These are the activations of a small network on made-up records, seen along a few directions, one row for each record.
Here are examples, each followed by its value of one field, RUD.
The word missing means that the record has no RUD.
Other fields move the rows too, some of them a lot.
In the rows, zero is written as 128.
[ 99  70  81 103 148  93  74 179  69 152 155 153  60] => reg
[139 147 115 121  90 139 126 131 148 132 123 167 115] => rof
[168 133 151 154 151 111 151 137 118 117 116 148 136] => viso
[102 119 150 112 122 112 152 102 115 127 120 123 126] => rarok
[117 127 116 131 136 132 115 111 103 115 138 148 108] => nofus
[151  64 136 117 131 117  84 146 145 114 130 140  87] => buva
[114 139 111 133 159 130 104 120 143 122 152  95 148] => kudi
[122 145 156 125 137 136 141  90 130 155 151 102 136] => rarok
[ 95  87 124  81 138 111 133 150 116 129 149 132  95] => rarok
[122 117  94 148 117 138 112 170 160 123 130 128 106] => kudi
[108 147 133 157 110 156 143 120 156 137 127 146 141] => missing
[135 134 134 164 108 129 147  72 148 129 124 138 167] => missing
[150 152 122 140 133  99 112 129  91 119 119 136  88] => big
[151 161 137 124 112 106 120 107 128 116 104 110 120] => big
[135 118 104 108 152  79  87 169  89 118 151 147  71] => big
[147 123 122  92 129 125 118 152 129 143  94 164 124] => rof
[111 125  99 117 152 118 102 138 114 162 105 153  80] => nofus
[113 116 119 119 105 123 106 118 111 150 113 116 117] => reg
[106 145 159 155 102  90 129 127 154 124 139 113 156] => zilu
[161  95 101 102 147 115 106 167  93 134 129 186  99] => rof
[139 163 164 174  98 145 153  91 148 122 139  90 157] => zilu
[101 130 133 142 157 111 122 155 102 129 164 122 103] => zilu
[122 169 143 125  96  96 171 101 126 101 123  94 219] => gizez
[147 134 115 139 162 126 148 153 118 125 142 148  80] => viso
[ 93 112  88 116 158 111  98 177 141 133 126 124 101] => kudi
[126  66 134 113 132 106  76 180 148 123 123 155  70] => buva
[107 117 135 138 117 129  96 137 153 121 118 144  62] => buva
[115  78  89 105 142 122 140 134 121 129 112 151  98] => missing
[156 161 132 156  66 103 166 132 157 132 123 109 194] => gizez
[136 152 152 156 109 145 112 124 137 137 110 153 156] => nofus
[164 175 166 172 103 112 169  60 165 106 121 118 179] => viso
[ 86 104 100 111 148 126  81 176  75 146 169 142  75] => reg
[131 204 147 152  98 139 180 114 139 141 103  89 192] => gizez

Here are new rows. What is RUD for each?
[108 158 127 107 108 134 112 144 149 122 157 164 134] => rof
[127 148 153 136 134  93 156 101 139  86 145 130 160] => viso
[105 111 106 110 148 117  99 135 103 115 161 154 105] => nofus
[121 151 127 182  99 122 127 115 158 115  99 121 153] => kudi
[138 195 147 155  91 110 178 100 139 140  88  94 204] => gizez
[148 175 179 151 134 115 163 106 155 126  80 125 179] => viso
[122  91 110 136 157  88 117 167  97 139 149 132  77] => zilu
[ 97 103 122 117 109 107 103 122  90 119 141 126 126] => reg
[134  90 107 149 164 107 100 172 104 117 122 142 122] => kudi
[113 168 152 130 147  93 149 118 154 124 115 128 145] => viso
[147 142 131 140  92 101 171 118 121 105 138 101 190] => gizez
[156 130 112 103 119 105 109 140 127 123 116 118  88] => big
[168 165 133 150  78 138 170 118 151 123 151  89 198] => gizez
[140 131 144 132 136 132 110 111 119 137 102 140 150] => nofus
[121 166 137 119  99 115 171 115 125 105 131  95 204] => gizez
[104 118 135 133 124 146  96 148 152 122 126 140  54] => buva
[124 116  99 141 128 137 105 145 151 111 161 116 131] => kudi
[122 115 146 123 109 111 129 119 144 136 172 126 137] => rarok
[149 167 131 125  97 161 134  90 142 118 142 145 144] => rof
[155  94 145 106 139 130 130 133 129 159 141 115 131] => rarok
[169 189 140 148 100 145 176  84 140 139 128  71 201] => gizez
[109  90 116 110 150 136  79 194  73 144 157 143  97] => reg
